A small network was shown many inputs. Here are its activations along a few directions, one row for each input.
Each table varies a few parts of the input and shows all the possible inputs, shuffled.
Descriptions start from the smaller parts, as in this example, which fits no table here: one of 3 separate values, together with either a single point or one of 9 places along a line or (one of 6 places along a line, together with one of 8 places around a ring).
Shared parts are said once, and a part with two or three values counts as separate values.
In the rows, 128 means zero.

Other details of the inputs vary at random and push rows far along two fixed directions, the same in every table; ignore that.
These rows show it; all are for the same input, with only those details redrawn:
[124 126  97 121 167 113 127 113 102 120 129]
[129 127 118 129 152 116 128 107 114 125 136]
[106 165  91 103  90 133 123 150 172 154 144]
[124 126  97 121 167 113 127 113 101 120 129]
[150 112 191 174 138 111 132  74 127 127 156]
[150 124 214 178  99 119 131  80 166 143 170]
[122 157 143 131  73 132 125 127 189 157 158]

A family of inputs:
row 1: [ 89 134  74  74 126 140 130 174 128 137 101]
row 2: [153 128  99 134 188 103 103 103  83 110 126]
row 3: [124 111 111 123 164 151 143 119  92 112 107]
row 4: [ 95 148  68 109 115 141 124 161 129 118 119]
row 5: [122 108 189 171 111 110 128 121 132 133 135]
row 6: [113 101 113 132 176 136 144 113  74  94 113]
row 7: [133 119  99 140 183 106 127 103  78 115 122]
row 8: [127 150 162 128  72 143 135 122 184 153 149]
row 9: [133 107 225 184  92 120 138 110 151 144 143]
row 10: [131  86 126 129 137 102 132 128 109 128 122]
row 11: [133 167  64  92 129 132 102 149 143 143 126]
row 12: [136 119 137 138 150 106 122 123 100 119 128]
row 13: [138 103 124 121 183 116 117 127  76 112 103]
row 14: [127 113 109 129 183 112 138 108  78 107 121]
row 15: [109 141 159 139  66 121 118 154 176 150 140]
row 16: [140 166 145 134  75 131 111 134 182 150 151]
row 17: [115 112 132 156 142 129 135 115 102 107 124]
row 18: [101 156 103 110  86 131 135 166 155 154 127]
row 19: [173 110 191 159 144 130 134  76 124 132 136]
row 20: [157 120 109 123 189 122 124 107  81 116 113]
row 21: [ 92 147 105  85  85 164 141 177 166 128 116]
row 22: [142 117 165 130 123 132 122 130 134 141 121]
row 23: [ 97 144  77  88 125 129 134 164 126 136 115]
row 24: [130 115 103 129 186 108 128 100  82 111 126]
row 25: [ 84 136  72  82 125 132 130 178 126 134 106]
row 26: [146 163 149 129  78 140 117 133 181 153 149]
row 27: [136 103 197 174 126 120 134 109 123  98 137]
row 28: [121 153  99  98  94 167 125 157 161 142 120]
row 29: [ 95 148  72 103 119 117 126 168 124 137 116]
row 30: [103 166  91 119  86 124 124 157 162 147 138]
row 31: [137 107 218 171  93 155 149  89 153 126 149]
row 32: [144 124  98 138 186  99 109 106  81 109 129]
row 33: [141 135 133 131  69 121 133 131 184 154 159]
row 34: [122 112 116 110 162 124 141 126  91 121 112]
row 35: [129 150 153 138  70 154 118 135 176 136 145]
row 36: [141 112 143 122 151 144 132 131 109 106 109]
row 37: [114 157  70  87 123 126 110 169 129 136 114]
row 38: [120 157  63  88 132 141 122 145 143 147 118]
row 39: [151 117 141 125 155 124 127 117 103 130 117]
row 40: [128 121 164 144 114 133 126 136 139 105 131]
row 41: [130 123 100 112 168 122 127 108 104 123 124]
row 42: [130 116 132 146 147 133 125 117 104 104 127]
row 43: [116 101 121 136 176 126 144 131  75  90 103]
row 44: [131 115 114 114 165 127 141 126  92 127 106]
row 45: [150 117 109 134 125 106 125 112 137 136 152]
row 46: [144  93 129 132 143 101 137 117 106 126 133]
row 47: [122 146 157 125  72 132 108 155 177 152 137]
row 48: [138 115 142 125 150 139 126 132 109 100 114]
row 49: [175 130 179 156 129 128 117  87 147 144 151]
row 50: [161 111 193 167 141 127 143  80 123 131 140]
row 51: [145  93 207 162 136 128 142 102 120 133 127]
row 52: [ 87 141  77 103 119 138 132 179 129 111 110]
row 53: [ 97 153  63  95 120 116 120 172 125 135 117]
row 54: [158 128 119 118 158 132 120 103 119 136 125]
row 55: [ 97 145  72  90 122 123 111 181 127 133 109]
row 56: [128 164 142 148  65 117 109 128 193 155 163]
row 57: [123 151  81  88 126 132 116 163 129 140 113]
row 58: [158  98 189 158 136 152 140  85 121 122 128]
row 59: [112 145 103  83  89 152 123 171 166 159 107]
row 60: [132 135 168 119  75 165 138 145 180 138 126]
row 61: [106 137 170 130  66 152 144 151 181 129 139]
row 62: [128  98 126 122 182 141 147 127  79  95  98]
row 63: [126 122 137 136  66 142 137 133 178 143 148]
row 64: [132 135 149 153 116 122 137 113 133 136 141]
row 65: [108 158 101  94  88 152 116 181 166 123 120]
row 66: [ 91 144  70 107 118 152 136 160 125 124 112]
row 67: [136 133 101 131 162 109 118 122  96 114 126]
row 68: [150 129 204 189  94 107 126  90 156 134 164]
row 69: [133  80 110 124 169 114 142 124  83  90 109]
row 70: [148 105 118 114 183 124 134 113  77 120 101]
row 71: [143 116 135 135 152 144 125 113 105 110 120]
row 72: [127 132 111 147 146 102 119 111 110 127 138]
- What do these inputs look like to the network? => one of 6 places along a line, together with either a single point or one of 11 places around a ring
- The inputs of row 55 and row 40 match in every part but the place on the line of 6. If row 15 is changed in the same way as row 55 into row 40, which row does it become? => row 27
- The inputs of row 47 and row 16 match in every part but the place on the line of 6. If row 1 is changed in the same way as row 47 into row 16, which row does it become? => row 8
- A walk changes only the place on the ring of 11. It starts at row 58 and steps to row 28. List the rest of the walk in order. => row 71, row 35, row 42, row 4, row 17, row 66, row 6, row 31, row 3
- A walk changes only the place on the line of 6. It starts at row 63 and steps to row 69. List the rest of the walk in order. => row 10, row 46, row 33, row 45
- Which other rows does row 34 become when the place on the ring of 11 takes its other values? List them by row number. => row 12, row 18, row 23, row 29, row 37, row 39, row 44, row 53, row 57, row 70
- Which other rows agree with row 2 in the place on the line of 6? List them by row number. => row 7, row 11, row 24, row 32, row 38, row 41, row 45, row 49, row 54, row 56, row 72

A family of inputs:
row 73: [112 154  98  69  78 166 132 180 180 146 116]
row 74: [136 181  31  92 148 117  99 132 133 147 136]
row 75: [127 118 122 112 148 122 120 151 102 129 101]
row 76: [149  78 154 150 172 129 149  91  84 104 118]
row 77: [145  93 200 169 143 114 142  81 116 120 144]
row 78: [ 89 163  84  89  67 139 137 173 184 165 135]
row 79: [136 115 211 180  78 119 129 112 164 130 159]
row 80: [156 118 226 149  79 147 137 110 177 162 139]
row 81: [ 98 167  80  97  68 172 130 173 181 142 124]
row 82: [153 119  35 115 244  71  99 103  29 104 111]
row 83: [164  90 202 167 180 136 136  79  83  88 124]
row 84: [113 120  88 124 192 121 129 118  69  95 111]
row 85: [ 88 146  84 111 106 109 125 172 135 138 124]
row 86: [125 115 120 111 146 126 123 153 106 105 107]
row 87: [156 131  47 103 208  95 111  99  73 127 123]
row 88: [112 110 110 133 167 100 125 133  84 106 117]
row 89: [152  90 194 168 138 125 145  81 117 116 143]
row 90: [142 110 220 183  65 128 135 115 173 136 154]
row 91: [102 155  79 105 110 151 127 153 143 123 126]
row 92: [ 83 183  80 101  65 147 128 171 183 154 135]
row 93: [151 133 224 161  84 153 129 107 171 151 142]
- The inputs of row 82 and row 87 match in every part but one. If row 79 is changed in the same way as row 82 into row 87, which row does it become? => row 89
- What do these inputs look like to the network? => one of 3 separate values, together with either a single point or one of 6 places along a line
- Which other rows does row 92 become when the choice among 3 separate values takes its other values? List them by row number. => row 78, row 85

A family of inputs:
row 94: [109 137 152 137  90 147 130 141 149 114 139]
row 95: [141 130 155 150 120 104 118 122 132 119 143]
row 96: [133 155 117 121  91 125 103 158 165 137 142]
row 97: [150 132 118 116 177 105 114 101 102 132 129]
row 98: [128 132 130 120 175 136 134 104  97 116 119]
row 99: [127 114 130 142 160 138 124 129  93  93 116]
row 100: [ 86 164  85 109  66 153 136 171 182 139 141]
row 101: [144 135 139 129  93 150 140 129 157 149 128]
row 102: [130 117 164 140  76 133 145 118 165 141 148]
row 103: [147 136 149 144 134 113 120 101 139 146 145]
row 104: [129  95 122 131 153 120 145 124  98 108 120]
row 105: [104 112 127 138 159 125 141 120  93  89 126]
row 106: [126 133  92  84 128 149 118 168 134 135  92]
row 107: [138 134 146 159 136 148 137  98 121 120 129]
row 108: [104 139  27  93 156 107 120 146 103 127 123]
row 109: [124 127 123 134 171 138 137 108  96 115 119]
row 110: [ 98 136 162 143  83 120 132 152 142 147 133]
row 111: [116 115 141 157 129 129 140 101 120 111 144]
row 112: [102 146  54  95 147 101 119 159 113 117 120]
row 113: [163 128 152 143 136 110 109 114 124 131 130]
row 114: [140 128 136 154 124 112 123  93 139 139 152]
row 115: [141 107 130 118 168 131 142 118 101 129 111]
row 116: [134 122 159 124  97 148 122 152 164 131 121]
row 117: [105 148  59  83  94 150 135 166 156 146 120]
row 118: [145 127 154 138 137 147 128 105 122 122 136]
row 119: [ 99 148  78 106 122  93 107 177 116 155 112]
row 120: [155 105 130 109 162 139 131 118 101 123 111]
row 121: [129 118 183 135  83 140 136 139 165 129 130]
row 122: [ 97 152  65 108 119 149 133 141 136 127 121]
row 123: [159 124 112 121 166 111 110 106  99 125 132]
row 124: [149 115 168 116 141 137 139 111 126 141 125]
row 125: [128 145 153 136  98 151 122 136 154 134 124]
row 126: [136 135 156 162  91 109 124 121 167 143 166]
row 127: [118  92 169 137 131 106 131 143 112 141 110]
row 128: [118  95 134 122 157 118 143 127  99 101 111]
row 129: [155 132 138 155 139 117 123  91 126 138 140]
- What do these inputs look like to the network? => one of 3 separate values, together with either a single point or one of 11 places around a ring
- The inputs of row 113 and row 106 match in every part but the choice among 3 separate values. If row 96 is changed in the same way as row 113 into row 106, which row does it become? => row 116
- Which other rows does row 105 become when the place on the ring of 11 takes its other values? List them by row number. => row 94, row 98, row 99, row 100, row 107, row 109, row 111, row 118, row 122, row 125
